Questions about the matrix below. Indices start at 1.
1) Report the entry at row 1, column 1.
2) Report the entry at row 2, column 1.
3) Report the entry in the bottom-left corner.
4) Report the entry in row 2 and column 3.
5) Report the entry directly above the centre entry.
6) Report the entry directly below the centre entry.
7) Report the entry at row 3, column 1.
8) Report the bottom entry of the column that holds the smallest entry.
[[127 126 123 129 134 123 111 126 129 128 127 125 134]
 [128 127 130 128 131 132 128 128 128 125 128 129 132]
 [128 128 132 128 129 146 133 130 128 124 128 130 130]
 [128 127 129 128 133 137 124 128 128 125 128 129 133]
 [128 127 130 129 125 117 138 127 125 127 128 129 126]
 [128 128 129 128 123 110 137 127 125 127 128 128 124]
 [126 124 120 127 128 114 117 123 127 133 129 128 129]
 [127 129 136 129 118 148 150 131 124 126 128 131 120]
 [125 124 124 128 122 126 128 124 124 134 130 129 124]
 [126 124 126 129 135 127 117 125 128 127 128 127 135]
 [126 125 129 129 129 140 126 127 127 128 130 129 131]]
1) 127
2) 128
3) 126
4) 130
5) 138
6) 117
7) 128
8) 140

[[144 102 100 143 143 112 130 145 139 138 127 136 133 133]
 [126 126 129 118 128 133 157 119 154 149 124 140 119 143]
 [112 137 131 109 134 126 132 120 108 112 129 107 126 103]
 [132 121 114 132 141 109 122 132 132 132 142 141 142 134]
 [127 110 100 123 136 107 141 120 145 147 133 149 127 137]
 [127 131 124 128 139 105 129 130 120 122 137 129 139 119]
 [121 121 113 118 145 119 130 130 112 114 137 110 132 104]
 [118 131 125 115 132 130 126 122 114 119 134 117 128 113]
 [124 129 134 125 109 139 146 109 155 153 114 149 110 152]]
The top-right entry -> 133
The smallest entry in the first column -> 112
The top-left entry is 144
What is the fourth entry from the end, reading row by row?
Answer: 114
The last entry, reading row by row -> 152
The third entry on the main diagonal is 131
What is the 5th entry, reading row by row?
Answer: 143
What is the entry just right of the largest entry?
Answer: 119
The fourth entry, reading row by row: 143
The 3rd entry, reading row by row -> 100
The entry in the bottom-left corner: 124
What is the largest entry in the last row?
Answer: 155
The smallest entry in the last column -> 103
What is the bottom entry of the column that holds the largest entry?
Answer: 146
What is the first entry in the row that holds the largest entry?
Answer: 126
What is the entry just left of the largest entry?
Answer: 133
The entry directly above the largest entry: 130
The entry directly below 117 -> 149
What is the second entry on the diagonal from the top-right corner?
Answer: 119
The entry directly below the largest entry: 132
The 3rd entry on the diagonal from the top-right corner: 107
What is the entry just left of 103?
Answer: 126
The second entry on the main diagonal: 126

Questions about the array below. Indices start at 1.
1) Which number is the entry directly below 116?
2) Which number is the top-right entry?
3) Which number is the largest entry?
4) Which number is the top-left entry?
5) Which number is the entry in the bottom-left corner?
6) Which number is the entry at row 2, column 1?
7) Which number is the entry in row 3 and column 2?
8) Which number is the entry in row 1 and column 3?
[[125 134 145 119 126 138 118 129 121 132 110 148]
 [136 124 122 142 127 117 123 145 112 134 121 135]
 [111 129 136 111 124 135 122 112 138 121 128 122]
 [140 131 117 144 136 118 140 141 127 137 141 129]
 [140 128 117 142 132 120 136 146 120 134 136 131]
 [131 121 121 135 125 119 126 141 118 128 124 130]
 [144 140 122 142 141 125 141 139 125 143 134 136]
 [134 122 126 139 125 117 121 141 114 127 118 139]
 [120 115 122 127 113 122 119 133 118 117 124 124]
 [136 145 132 130 141 137 138 124 139 138 133 129]
 [130 139 133 124 135 140 131 120 139 134 133 126]
 [145 138 116 141 142 120 142 133 138 143 141 129]
 [135 129 118 140 134 118 136 139 123 133 138 127]
 [136 146 134 130 144 140 140 125 138 139 132 132]
 [122 127 145 120 120 132 117 130 119 125 115 143]
 [139 130 122 145 133 117 132 152 110 135 123 140]]
1) 118
2) 148
3) 152
4) 125
5) 139
6) 136
7) 129
8) 145

Read these off the matrix that follows. Counting starts at 1.
1) Which number is the entry at row 2, column 1?
2) Which number is the entry in the bottom-left corner?
3) Which number is the entry just left of 129?
4) Which number is the entry in the bottom-right corner?
5) Which number is the top entry of the column that holds the smallest entry?
6) Which number is the entry at row 3, column 1?
7) Which number is the entry in the top-left corner?
[[143 132 133 133]
 [150 130 132 130]
 [139 135 133 135]
 [152 130 130 129]]
1) 150
2) 152
3) 130
4) 129
5) 133
6) 139
7) 143

grid = (116, 155, 122, 150, 98, 153, 144, 141, 153, 119, 154, 139, 100, 153, 145, 123)
Which number is the 1st entry from the left?
A: 116
Which number is the last entry?
A: 123
The second entry from the left -> 155
The second entry from the right: 145
Which number is the fifth entry from the end?
A: 139
Which number is the entry just left of 144?
A: 153
